These are the activations of a small neural network, seen along a few directions. Each row is one input.
Each table varies a few parts of the input and shows all the possible inputs, shuffled.
Descriptions start from the smaller parts, as in this example, which fits no table here: values(2) and (point or ring(9) or (line(4) and ring(8))).
Shared parts are said once, and a part with two or three values counts as separate values.
In the rows, 128 means zero.

Table:
r1: [170 134 134 127 153  87 151 112 123 133 136 148 196 125  93]
r2: [108  81 145 152  92 101  58 138 153 158  93 149 151 110  72]
r3: [ 87 121 139 118 164  89 101 144 144 168 114 149 163  75  63]
r4: [ 97 160 126 129 124 175 117 157 148 137 121 149  83  98  86]
r5: [138  57 148 128 102  97  94 101 103 144 103  94 192 199 138]
r6: [151 204  90 121 173 167 199 155 136 105 168 136  67 101 134]
r7: [ 63  73 135 102  79 162 111 134 125 177  55  98  92 151 155]
r8: [133 168 114 118 143 174 186 144 119 114 151 126  68 128 156]
r9: [125 162 114 142 161  74 110 159 170 144 121 154 153  41  34]
r10: [114 196 102 134 154 168 130 170 164 128 139 159  81  72  65]
r11: [152 185 115 161 190  63 155 122 153 115 165 142 185 116  83]
r12: [ 81  55 155 113 103 106  43 162 128 180  68 113 171 151 120]
r13: [136 104 142 173 119  88  99 104 136 128 136 135 186 186 122]
r14: [ 80 153  87 104  96 133  98  81  62 111 162 121 176  40 201]
r15: [189 155 136 118 158 124 180 102 120 100 168 103 135 138 151]
r16: [133 120 130 137  99 176 150 138 127 114 140 137  60 148 190]
r17: [204 199 113 125 184 104 167  91 126  72 180 158 106 133 123]
r18: [156 102 145 114 133 128 166  92 107  77 138  96 140 172 170]
r19: [176  67 145 127  86 146 118  92 102 113 142  89 132 214 188]
r20: [ 84 117 139 134  97 159 109 149 140 142  73 139  87 117 129]
r21: [112  76 133 113  78 167 148 142 100 129 115  96  65 173 215]
What do these inputs look like to the network? -> point or (line(4) and ring(5))

Table:
r22: [207 195 100 144 172 144 190  87 118  66 193 146 118 124 152]
r23: [150 112 146 125 128  74 100 105 147 125 147 141 195 139 107]
r24: [ 54  97 117 160 131 118  62 154 140 193  70 143 166  99  47]
r25: [155 203 112 112 168 176 195 161 131  98 150 135  40  65 126]
r26: [ 61 144 114 127 127 118  87 155 143 174 107 140 140  75 104]
r27: [170 138 139 130 153  84 147 115 142 108 154 130 157 148 119]
r28: [103 160 127 114 144 134 130 166 154 151 115 138  95  90  98]
r29: [136  78 158 142 130  62  81 123 127 150 117 129 222 152  71]
r30: [180 171 111 156 165 114 177  98 129  91 162 132 139 147 127]
r31: [ 65  34 138 103  23 206  99 132  90 155  74  90  68 173 230]
r32: [127  20 155 111  42 156 105  78  69 101 117  75 130 246 242]
r33: [128 184 119 112 154 151 163 162 145 125 131 137  65  79 113]
What do these inputs look like to the network? -> values(2) and (point or line(5))
The inputs of r31 and r32 match in every part but the values(2) part. If r28 is changed in the same way as r31 into r32, which row does it become? -> r27
Which other rows does r22 become when the line(5) part takes its other values? List them by row number. -> r23, r27, r29, r30

Table:
r34: [114 113 151 127 147 178 168 195 176 154  68 111  35 161  85]
r35: [154 203 109 155 201  64 139 116 144 107 193 161 192  79  61]
r36: [205 196 107 128 168 106 196  87 112  59 218 139 118 130 177]
r37: [ 91 215 103 135 166 139 144 172 154 142 156 157 114  12  66]
r38: [110 121 138 129 142  42  40 100 156 156 125 162 229 129  53]
r39: [195 110 162 143 170  82 180 143 154 129 104 110 121 228  90]
r40: [ 54  39 143 109  57 154  62 150  96 174  64 103 121 129 153]
r41: [ 65 115 128 123 107 131  58 163 168 197  83 165 154  46  57]
r42: [149 195  95 112 148 194 186 128 128  75 155 134  40  62 168]
r43: [161  96 134 133  95 158 140  68  73  74 158  89 149 224 223]
r44: [129  26 160 123  76  86  68 109  85 155 108 107 208 193 169]
r45: [109 106 106 118  58 201 153 107  90 113 104  99  54 143 234]
What do these inputs look like to the network? -> values(2) and (point or ring(5))
The inputs of r41 and r38 match in every part but the values(2) part. If r42 is changed in the same way as r41 into r38, which row does it become? -> r36
Which other rows does r43 become when the values(2) part takes its other values? List them by row number. -> r45

Table:
r46: [ 85  56 149  82  47 161  23 101 125 143 127 147 138 101 137]
r47: [106  85 116 125  59 157 130 116  44 125 114  83 126 137 216]
r48: [145 211  89 148 152 137 185 128  72  99 168 127 110  53 163]
r49: [ 78 101 126  93  66 171 133 135 109 129 100  80  65 168 221]
r50: [ 37  75 124 158  69 165  68 144 133 182  79 133 122 153 110]
r51: [138  69 161 108  85 199 156 149 115 117  96  85  72 200 168]
r52: [179  67 144 125  84 123 130  77 113 126 139 119 157 229 190]
r53: [ 65  35 172 111 108  74 102 173 131 190  89 114 170 158 119]
r54: [203 172 119 142 198 124 196 116 139  74 155 143  72 155  97]
r55: [160  50 149 124 109 147 142  96 109 105 105  96  91 237 148]
r56: [181 193 136 125 177 178 211 167 143  87 147 134  53 118 115]
r57: [143 195 121 144 179  34 104 125 159 122 150 146 229  96  30]
r58: [ 79  52 175 132  84 120  77 151 159 190  69 116 134 158  93]
r59: [118 228 104 112 162 151 190 145 138 105 152 127  45  85 169]
r60: [125  66 120 132  86 136 117  76  90  90 142  95 174 165 214]
r61: [130 177 116  96 137 143  76 107 160 126 180 185 123  12  76]
r62: [222 189 112 147 173 101 180  99 144  91 186 165 141 148 143]
r63: [132 163 116 134 214  55 117 205 154 164 129 133 141  65  59]
r64: [164 191  92 156 180 115 167  92 119  59 193 138 160  81 163]
r65: [ 98  71 179 132 103  56  54 103 119 158 100 118 240 184  93]
r66: [130 173 115 141 165 100 140 165 193 158  98 159 121  58  38]
r67: [ 98 197  80 146 180 166 119 146 150 175 100 172 129  55  54]
The inputs of r55 and r54 match in every part but one. If r46 is changed in the same way as r55 into r54, which row does it become? -> r61
What do these inputs look like to the network? -> values(2) and (line(5) or ring(6))

Table:
r68: [173  89 139 118 107 141 125  91  88  82 154 127 151 163 180]
r69: [150 144 134 139 131 150 171 126 138 114 104 110  91 177 122]
r70: [ 72 155 117 114 136 127 158 189 132 153 118 110  88  66 135]
r71: [162 116 123 108 105 151 138  78 124 102 159 132 111 178 191]
r72: [166 163 117 144 160 112 118 111 129 105 154 169 177  88  89]
r73: [176 117 133 155 141 113 167 118 103 119 133 108 157 170 129]
r74: [122  82 132 123  84  98  93  78  84 108 142 106 190 162 195]
r75: [156 187 102 133 158 120 130 100 163 122 159 175 140 102 100]
r76: [ 85  74 161 107 118  88  71 171 161 188  83 138 145 129  65]
r77: [ 68 116 109 105  77 192 136 139  97 135 120 102  71  93 201]
r78: [ 80 103 137 123 115 121  42 138 165 188  88 176 159  90  40]
r79: [151 105 123 110 118 194 131 109  97  95 145 115  71 132 185]
r80: [149 145 131 120 174 128 154 160 133 117 141 122  89 101 121]
r81: [167 139 130 162 129 121 174 113 140 113 133 122 116 186 145]
r82: [164 155 140 131 149  84 160 133 160 115 156 140 120 139 120]
r83: [ 82  22 156  95  51 152  43 121 127 172  80 127 132 170 132]
r84: [152 128 121 149 156 168 167 142 110 115 119 104  82 144 146]
r85: [135 119 140  98  95 182 135 102 123  98 148 118  83 173 164]
r86: [119 154 111 148 138  74  89  96 124 128 144 151 214  88 107]
r87: [ 69 138 107 143 114 166 171 172 111 154  94  91  81 106 162]
r88: [116 113 128 163 127  74 129 114  94 133 122  88 199 177 148]
r89: [169 133 145 127 166  78 148 145 126 106 150 133 162 128 112]
r90: [134 162 146 109 157 115 156 156 159 121 145 126 101 135  95]
r91: [143 190 115 125 146 145 128 112 163 115 132 165 110  89  74]
r92: [ 83  49 154 139  91 126  77 154 140 191  54 116 141 180  89]
r93: [122 125 138 132 144  41 118 130 121 129 139 115 199 128 129]
r94: [ 69 185  90 129 130 160 130 158 135 152 122 143 102  28 111]
r95: [146 175 103 135 167 162 125 129 137 116 145 156 102  62  97]
The inputs of r82 and r75 match in every part but one. If r93 is changed in the same way as r82 into r75, which row does it become? -> r86
What do these inputs look like to the network? -> line(4) and (point or line(6))
Which other rows does r85 become when the line(6) part takes its other values? List them by row number. -> r68, r71, r74, r77, r79
